A small network was shown many inputs. Here are its activations along a few directions, one row for each input.
In each table, some parts of the input vary, and every possible input appears once, in random order.
Descriptions start from the smaller parts, as in this example, which fits no table here: line(4) and (point or (values(2) and ring(5)) or ring(11)).
Shared parts are said once, and a part with two or three values counts as separate values.
In the rows, 128 means zero.

Rows:
row 1: [132 162 175 124 133  88 152 160 137 180 126 160 150 114 144 170 102 137
  81 116]
row 2: [153  71 156 161 120 148 144  91 141 124  71 160 110 100  99 102 147  81
 166 174]
row 3: [130  72  86 167 112 146 132 115 138 107  97 139  57 168  96 102 118  94
 163 138]
row 4: [136  62 111 146 124 179 141  93 137 124  77 137  71 146 109  88 132  87
 158 129]
row 5: [119 183 150 108 149  92 160 139 166 151 124 142 100 149 126 151  85 165
 110  65]
row 6: [ 94 212 124  63 142  97 102 164 103 109 172  76 205 115 170 101 171 145
  77  80]
row 7: [100 192 131  44 135 100 132 154 109 140 211 101 218 104 151 131 154 143
 109 111]
row 8: [126 186 136 117 118  92 164 173 152 153 121 138 100 156 137 138  75 166
 102  76]
row 9: [156  55 144 173 146 154 140 105 124 116  81 161 115  96  90 113 146 101
 156 180]
row 10: [139  83 124 182 125 170 120 114 114 111 131 144  81 157 104 129 133  92
 168 181]
row 11: [141  43 140 169 132 149 149 107 101 122  91 162 119 111 110 129 142  83
 156 173]
row 12: [133 182 198 118 117  89 162 157 164 171  95 164 141  95 131 139 114 147
 106  97]
row 13: [132 166 182  87 139  93 168 141 159 159 102 157  98 109 133 129 104 165
  98  86]
row 14: [108 109  52 127 136 162  79 109 112  33 112  52 131 150 137  94 185 108
 143 151]
row 15: [125  85  50 106 114 159  97  88 104 112 174 124 139 112 131 124 165 109
 192 170]
row 16: [102 216  98  73 144 109 105 161 124  92 137  57 164 143 163 138 146 176
 101  72]
row 17: [125 126  35 129 114 170 102  77  98  79 127  84 112 130 114 132 165 119
 170 164]
row 18: [128 180 168 135 137 103 146 177 145 162 155 139 107 159 146 168 101 163
 115 106]
row 19: [102 107  76 112 135 162  77 104  92  52 144  75 171 121 146  63 207  80
 116 163]
row 20: [151  53 132 167 141 147 126  95 113 133 101 157 120 127 108 132 136  72
 141 188]
row 21: [125 191  97  61 119  98 133 145 120 162 205 118 173 105 169 161 129 174
 138 100]
row 22: [123 182 153 109 124 124 165 147 152 173 102 144 116 140 136 124  92 158
 106  61]
row 23: [145 138 166 125  82  98  52 146 118 143 187  91 187 131 147 154  66 195
  47  86]
row 24: [126 184 157 128 127 116 150 186 147 161 132 132 113 145 145 137  67 168
 111 100]
row 25: [152  33 121 181  76 156  29  84 110  83 167  80 150 147 117 115 114 128
 100 157]
row 26: [123 225  83  88 131 101 128 134 116 143 149  80 154 131 147 165 136 189
 128  89]
row 27: [135 161 188 138 149  89 162 166 151 169 104 162 149  96 124 153 114 169
 106 101]
row 28: [122  81 105 182 115 175 116 127 135 119 104 145  86 157 100 100 106 101
 167 168]
row 29: [135  55 142 135 133 150 149  81 146 116  75 157  64 115 105  94 143  99
 153 157]
row 30: [129  82 104 150 144 155 131  72 138 107  97 153  74 152  81 109 120  99
 167 142]
row 31: [106  82  89  98 132 157 109  91 100  90 186  98 186 112 125  93 193  75
 158 187]
row 32: [132  73 125 191 127 155 111 106 121 125 125 159 112 124 111 131 139  72
 149 180]
row 33: [137 177 170 136 142  90 142 168 137 166 152 149 137 125 151 170  98 142
  96 108]
row 34: [131 145 184 125 137  82 177 174 128 166 118 154 143 109 152 170 107 150
  99  97]
Q: Changing only one part turns row 34 into row 11. The same change can be made to row 12. Which row results?
A: row 2
Q: What is each input in this table made of?
A: values(2) and (point or ring(5) or ring(11))
Q: Which other rows does row 16 become when the ring(5) part takes its other values? List them by row number.
A: row 6, row 7, row 21, row 26
Q: Which other rows does row 3 become when the values(2) part takes its other values? List them by row number.
A: row 8

Rows:
row 35: [106  84  74 155 133 139 104 108 124  48  84 109 137 131  94  68 190  88
 149 178]
row 36: [132 116 167 152 137 104 183 125 150 194 110 203 105 103 108 200  99 126
 154 145]
row 37: [113  77  42 125 125 163 110  90 119 106 147 130 133 119 104 126 181  97
 213 193]
row 38: [ 90 100  67 110 139 165  88  91 125  66 144 150 132 137  77  73 169  92
 158 199]
row 39: [163 174 181 127 130  95 152 149 119 179 177 141 173  82 149 179 138 142
 138 149]
row 40: [146  74 127 205 117 196 129 135 131 116 103 124  52 175 113 115  81 101
 171 163]
row 41: [105 239  90  50 141  91 177 172 135 184 151 115 141 127 157 180 118 178
 161  66]
row 42: [111 223 117  48 107 101 125 147 150 150 126 102 114 118 150 131  85 227
  97  24]
row 43: [132 167 209 111 117 103 150 143 131 173 178 129 167  96 159 121 140 105
  93 110]
row 44: [137 114 168 204 117 100 136 140 152 161 121 166  98 173 110 175  45 135
  99 127]
row 45: [129 103  79 147 137 147  70 124  70  86 196  57 181 159 151 130 120 132
 116 135]
row 46: [158 172 185 179 118 112  99 165 107 148 188 105 161 152 141 162  94 156
  83 124]
row 47: [109  74  62 181 110 178  75 107 102  62 165  91 118 180  91 100 133 122
 176 160]
row 48: [106 249 113 114 133 117 119 188 140 140 160  69 116 181 165 164  73 194
 109  57]
row 49: [120  88 194 163 142  89 174 156 161 153  49 181 126 133 120 141 113 116
 101 112]
row 50: [ 91 249 115  53 136  90 168 152 140 168 140 121 129 144 166 132 124 140
 105  30]
row 51: [125 128 199 136 166 105 167 131 165 157 115 215 100 132  94 139 107 113
 109 145]
row 52: [104  99 101  74 122 123 126 105  89 104 193  83 178 111 160  89 175  86
 122 126]
row 53: [169 146 188 116 112 104 110  99 137 168 142 118 181 103 126 143 105 169
  65  84]
row 54: [140  92  87  80 105 127  59  85  98  89 162  90 162  99 144 109 145 159
  86 130]
row 55: [133  73 126 147 123 170 176  98 131 142  83 173  65 138 119  81 132  51
 170 139]
row 56: [129 123  82  92 149 144 102 116  84 113 188  90 173  91 153 170 185 112
 148 177]
row 57: [140  87 147 178 136 172 152 140 139  89  21 154  68 130 115 101 148  78
 141 177]
row 58: [145  79 190 142 106 101 144 104 165 168  93 186  84 108 106 138  70 172
 102  92]
row 59: [114 104  97 108 155 130  86 135  82  74 114  85 205 122 156 118 188 100
  89 137]
row 60: [ 92 231 116  72 151  75 163 196 146 140  89  90 154 144 152 123 129 168
  98  42]
row 61: [143 155 193 141 135  75 148 172 124 142 117 118 200 103 138 113 137 134
  78 120]
row 62: [160  95 114 161 133 174 174 115 131 137  91 173  55 112 109 147 138  88
 206 195]
row 63: [131  60  75 121 104 174  52  66 145  71 126 112  98 121 106  81 168 131
 153 154]
row 64: [168  64 135 149 104 177 123  89 147 112  67 159  32 118 108  91 112 129
 149 151]
Q: What is each input in this table made of?
A: values(5) and (point or ring(5))
Q: Changing only the values(5) part turns row 55 into row 64. The same change can be made to row 51. Which row results?
A: row 58

Rows:
row 65: [ 96 172 123 123 140 112 181 147 163 153  81 174  84 153 110 113 109 108
 143 109]
row 66: [145  79  81 199  90 177  85 103 118  84 116  83  74 201 107  98  80 124
 132 122]
row 67: [119 158  75 154 106 146  90 124 147  93 121  87  56 213 115 125  70 169
 113  81]
row 68: [127 119 209 123 135  96 139 169 138 171 152 159 165 109 149 139 123 107
  89 131]
row 69: [122  86 185 163 132 134 125 134 138 143 128 185 136 111 113 114 142  79
 120 180]
row 70: [135  74 115 135 114 160 164 111 127 154 116 176  75 131 110 107 111 100
 178 149]
row 71: [ 88 189  18  85 145 131 144 138 114 104 145  97 134 157 136 141 162 121
 181 132]
row 72: [120  70 126  97 125 147  84  84 117  73 127 101 168  85 121  70 195  98
 108 160]
row 73: [109 186 127  44 134 114 129 131 139  99 123  75 159 102 152  88 166 162
 104  73]
row 74: [ 91 154  71  52 138 134 129 103 152  87  84  95 103 124 126  80 178 138
 133  83]
row 75: [146  51 120 207  89 152  42 116 110  94 154  98 135 171 115 109  98 138
 108 138]
row 76: [121  93 147 147 130 158 165 141 149 141  84 169  75 135 123 103 133  73
 156 163]
row 77: [149 130 222 159 158  88 132 153 126 136 118 138 168 102 136 163 135 128
  60 129]
row 78: [129 158  96 115 128 122 157  95 168 144 107 148  64 133 109 177 109 160
 167 113]
row 79: [119 114 155  64 132 103 100 109 123  97 159  78 205  87 156  98 178 131
  72 107]
row 80: [170 114 166 127 114  98 119 112 117 178 166 134 173  90 145 192 107 161
 100 131]
row 81: [143  61 154 140 119 148 120 111 118 165 154 190 142 109 108 123 113 109
 135 172]
row 82: [119 161 100  97 148 113  97 144  78 126 216  86 225 113 168 161 165 117
 118 154]
row 83: [114 104  77 127 144 154  86 125  88  96 189 104 182 113 137 137 192  88
 161 205]
row 84: [109 126  42 119 144 174 125 119  99  83 153  96 123 138 141 126 184  78
 192 187]
row 85: [118 194 169 110 131 100 168 192 143 176 113 163 125 118 148 117 106 137
 120  93]
row 86: [113 156 101 103 133 122 174 113 150 162 119 179  78 153  97 126  88 134
 161 104]
row 87: [154 191 139 116 118 100 154 124 135 170 136 132 133 108 133 178  94 189
 134  93]
row 88: [134 110 193 114 127  96 139 126 127 171 197 166 172 111 134 150 101 132
 105 123]
row 89: [115 232  70  75 145 120 129 165  93 128 181  85 177 135 159 150 155 149
 149 119]
row 90: [161  65 137 169 108 133 111  79 122 143 139 159 144  93 101 162 126 125
 146 175]
row 91: [137  77 146 182 140 149 159 134 129 110  32 145  77 124 117 115 141  91
 148 147]
row 92: [116  91  89  89 127 167 123  78 128  64  89  89 104 111 120  58 186  85
 142 143]
row 93: [145  67 180 189 137 129 122 143 116 123  74 160 140  96 114 126 148 101
 107 169]
row 94: [140 185 178 135 158  98 157 190 140 152  69 134 125 110 146 143 119 167
 102  85]
row 95: [146 105 155 172  99 110  57 135 114 112 191  69 166 175 146 140  76 168
  62  99]
row 96: [154  82 108 156 113 153 150  75 141 127 106 143  71 118 104 154 124 113
 184 162]
row 97: [136 181 119 158  94 122  84 157 118 120 152  69 116 184 139 125  64 201
  90  57]
row 98: [128 176 159  86 127 111 168 157 140 180 155 161 123 123 139 137  85 166
 136  92]
row 99: [115 168 129 149 160 108 174 142 156 119  37 152  84 143 109 136 117 132
 124 100]
Q: Changing only one part turns row 79 into row 73. The same change can be made to row 80. Which row results?
A: row 87
Q: What is each input in this table made of?
A: ring(5) and (values(3) or line(4))
Q: Which other rows does row 66 become when the values(3) part takes its other values? List them by row number.
A: row 84, row 92
